These are the activations of a small neural network, seen along a few directions. Each row is one input.
Each table varies a few parts of the input and shows all the possible inputs, shuffled.
A made-up example of a description, with smaller parts first: one of 4 places along a line, together with either a single point or one of 11 places along a line or (one of 3 separate values, together with one of 8 places around a ring).
Shared parts are said once, and a part with two or three values counts as separate values.
In the rows, 128 means zero.

Other details of the inputs vary at random and push rows far along two fixed directions, the same in every table; ignore that.

Table:
r1: [103 154 192  98 190  90 139 176 163 130 151  77]
r2: [144 119 111 143 107 141 132 106 117 122 131 149]
r3: [134 158 119 129 126 135 117 116 113 125 124 118]
r4: [128 140 102 133 101 150 116 103 107 119 107 133]
r5: [ 67 111 190 109 153 111 172 206 163 136 174  91]
r6: [ 94  98 121 136  98 126 146 153 145 127 136 145]
r7: [ 66 111 189 100 158 113 158 211 143 160 175 103]
r8: [150 125 135 119 143 127 129 105 131 110 137 120]
r9: [ 62 113 183 105 161 112 181 206 164 136 170  98]
r10: [ 94 115  92 154  75 143 120 133 112 128 113 151]
r11: [141 113 105 141 102 127 120 107 132 117 129 148]
r12: [131 115 126 130 123 139 141 138 121 140 126 146]
r13: [ 97  95 126 137  95 141 140 155 121 145 141 154]
r14: [180 137 118 131 140 134 112  92 111 130 124 140]
r15: [118  95 102 152  78 153 140 137 121 139 108 169]
r16: [ 89 122 191 104 171 110 167 184 151 130 184  88]
r17: [177 131 117 120 144 136 109  89 113 129 110 140]
r18: [123 140 101 141 104 123 107 114 109 132 110 127]
r19: [ 76  98  96 149  69 130 145 152 143 123 103 168]
r20: [114 106 101 140  97 126 132 130 146 124 118 155]
r21: [114  96 108 154  79 143 144 130 135 117 126 153]
r22: [ 74  98  98 151  69 161 148 143 108 122 109 153]
r23: [150 134 124 120 144 120 107 121 129 144 121 137]
r24: [144 120 125 121 136 127 133 111 137 113 124 128]
r25: [ 44 127 184 102 153 119 167 202 128 144 160  74]
r26: [126 135  96 153  89 136 116 112 109 128  98 132]
r27: [159 146 113 123 142 118 111  89 134 108  96 132]
r28: [147 160 193  77 228  91 127 138 158 125 161  65]
r29: [121 138  90 143  83 140 105 112 111 127 110 145]
r30: [137 156 121 131 137 122 118 114 110 129 118 107]
r31: [153 131 125 127 141 121 132 113 138 116 130 128]
r32: [ 82 117 115 147  94 147 148 155 115 128 126 136]
r33: [152 167 195  88 224  85 120 145 164 130 162  62]
r34: [ 90  86 107 152  66 146 145 141 123 131 136 165]
r35: [187 149 130 107 176 124 101  88 122 132 112 123]
r36: [129 106 118 145  97 147 132 131 118 137 125 152]
r37: [ 77 114  99 156  55 160 141 151 116 130 112 150]
r38: [167 156 102 145 125 132  89  87 110 118 104 125]
r39: [214 158 126 115 170 121  87  50 113 111 126 116]
r40: [ 89 116 121 138 106 127 157 153 143 121 114 146]
r41: [192 158 142 123 165 115  95  83 125 123 139 109]
r42: [190 156 132 118 169 118  94  97 129 138 114 122]
r43: [218 155 125 113 174 126  85  58 107 123 119 122]
r44: [190 157 127 114 175 119 104  95 124 136 117 126]
Each input here is: one of 4 places along a line, together with either one of 3 separate values or one of 8 places along a line.
Changing only the place on the line of 4 turns r30 into r18. The same change can be made to r31. Which row results?
> r6
Which other rows does r22 become when the choice among 3 separate values takes its other values? List them by row number.
> r4, r25
Which other rows does r26 become when the choice among 3 separate values takes its other values? List them by row number.
> r37, r38
Which other rows does r40 become when the place on the line of 8 takes its other values? List them by row number.
> r2, r9, r12, r14, r16, r31, r44
Which other rows does r24 become when the place on the line of 8 takes its other values? List them by row number.
> r8, r17, r27, r28, r35, r39, r43

Table:
r45: [ 76  89  80 178  37 150 148 136 130 102 135 167]
r46: [184 126 112 151 121 136 119  71 121  91 115 145]
r47: [124 143  84 160  68 135 102 117 103 134 104 159]
r48: [ 98  97 143 127 106 158 137 162 106 153 151 130]
r49: [125 134 124 117 149 118 146 126 155 115 115 126]
r50: [110 113  65 162  53 150 125  81  98 103  91 150]
r51: [167 122  67 153  94 116 104  77 146 112  93 175]
r52: [100 121 191  99 182 126 134 191 131 169 172  85]
r53: [ 98 104 136 132 107 143 138 166 105 157 166 139]
r54: [166 162  80 154 107 119  78  95 112 139  89 151]
r55: [ 64  88 208  89 154 121 182 214 159 141 194  94]
r56: [224 177 163  93 212 107  80  56 106 125 138  99]
r57: [155 188 141  99 185 111 106  89 117 109 138  65]
r58: [226 175 158  96 224 101  77  61 118 133 127 102]
r59: [ 83  87  67 162  47 148 140 136 122 121  69 192]
r60: [152  92  69 146  84 157 147  97 127 117  89 189]
r61: [174 118  84 151  98 138 101  80 117 139 110 187]
r62: [142 181 195 102 211 107 145 158 141 141 157  56]
r63: [144 142  98 136 103 132  96  78 117 109 113 113]
r64: [197 144 144 128 158 123 102  84 141  99 139 112]
r65: [228 128  99 124 147 123  85  55 136 118 100 148]
r66: [ 78 158 198 100 182 102 127 207 145 160 153  65]
r67: [119 112  66 149  78 148 136 109 134 112  72 182]
r68: [ 58  89 209  90 163 116 194 212 146 137 188  94]
r69: [106  63  81 158  39 153 159 135 127 123 129 199]
r70: [214 159  96 125 147 153  86  55  81 129 109 136]
r71: [175 159 115 119 161  90  87  97 149 121 117 132]
r72: [121 137  63 162  70 158 121 114 103 133  64 168]
r73: [187 137 157  97 201 100 118 104 138 126 136 106]
r74: [ 94  83  96 166  53 175 179 137 128  99 119 178]
r75: [118 175 183  88 189  99 103 143 129 130 163  43]
r76: [184 164 140 137 162 113 113  97 119 128 114  99]
r77: [128  92  87 154  88 161 127 119  91 147 101 168]
r78: [105 135 104 150  82 143 122 127  95 129  94 140]
r79: [172 173 134 106 182  83  79 114 145 131 124 114]
r80: [ 54 121 216 115 155 116 178 234 159 157 181  66]
r81: [103 133  89 148  74 128 112 118 109 121 125 134]
r82: [180 112  73 155  93 122 115  76 143 117 102 179]
r83: [ 40 143 168 114 127 135 169 211 120 146 146  96]
r84: [ 96  69  88 145  53 172 181 137 122 116 116 188]
r85: [132 103 104 144  94 161 126 112  82 139 118 154]
r86: [ 35 137 201 105 142 120 153 229 135 156 168  72]
r87: [109  72  95 148  73 137 155 148 142 134 128 187]
r88: [ 33 127 178 119 139 117 162 225 130 157 139  95]
r89: [163 162 148 101 196  89 101 106 145 118 113 101]
r90: [231 174 159  94 217 106  66  65 131 139 132 102]
r91: [206 158  97 144 133 128  71  40 126  86 112 117]
r92: [159 127 100 134 131 113 117  85 141 108  90 144]
r93: [121 148 122 113 148 121 126 139 138 126 102 129]
r94: [188 145 158 103 192  96 110 102 164 124 137  97]
r95: [ 53 105 172 108 150 148 179 218 121 167 165 109]
r96: [170 179 142 115 186 118 109  85 130  91 143  79]
r97: [198 216 132  95 203 105  72  59 105 108 123  60]
r98: [113 149 124 128 122 110 114 119 126 119 151 101]
r99: [ 42 112 195  95 162 104 163 223 176 144 163  91]
r100: [ 55  93 196 103 131 140 169 203 138 153 182 114]
r101: [128 102  91 144  90 166 144 112 113 136 101 182]
r102: [141 122 158 112 171 102 146 129 153 123 135 112]
r103: [ 66  99  73 164  34 158 142 125  94 115  96 154]
r104: [ 88  85  68 160  39 153 129 140 135 126  74 192]
r105: [142 108  93 150 100 144 112 125 105 154 126 166]
r106: [  6  72 175 117 110 122 197 238 182 139 160 117]
r107: [231 186 160  95 210  96  67  62 117 134 159 104]
r108: [105 121 164 105 166 117 175 164 163 129 148 110]
r109: [ 65  56  89 186  13 164 180 163 136 110 138 200]
r110: [101 125 143 151 107 120 152 175 139 146 150 122]
r111: [173 136 106 127 122 155 120  76 103 123 114 159]
r112: [ 83 140 191 110 179 108 151 165 143 108 178  62]
Changing only one part turns r88 into r66. The same change can be made to r50. Which row results?
> r63
Changing only one part turns r51 into r106. The same change can be made to r71. Which row results?
> r99
What is each input in this table made of?
> one of 4 places along a line, together with either a single point or (one of 2 separate values, together with one of 8 places along a line)
Which other rows does r105 become when the place on the line of 4 takes its other values? List them by row number.
> r52, r77, r95

Table:
r113: [ 19  96  95 166  27 154 166 164 119 107 125 144]
r114: [128 120 210  96 194 131 154 165 139 147 177 106]
r115: [157 162  69 144 113 122  82  88 126 123  52 144]
r116: [ 66  90 168 103 142 113 187 209 182 141 141 145]
r117: [ 89 156 182  98 180 120 124 188  94 177 161  78]
r118: [116 123  64 175  40 175 121  93  78 105  94 155]
r119: [203 113  88 136 119 123 104  42 137  83 114 153]
r120: [218 149 154 107 198 122 116  73 130 111 160  94]
r121: [ 35  89 102 148  27 185 161 176  94 152 113 151]
r122: [218 110  88 132 137 149  94  64  99 147 106 181]
r123: [151 199 132 115 181  87  95 102 140 108 109  79]
r124: [116 121 182 100 188  85 169 164 183 118 152  97]
r125: [149 136 130 144 117 100  90 135 142 145 158 138]
What is each input in this table made of?
> either a single point or (one of 2 separate values, together with one of 6 places along a line)
Which other rows does r122 become when the choice among 2 separate values takes its other values? List them by row number.
> r117
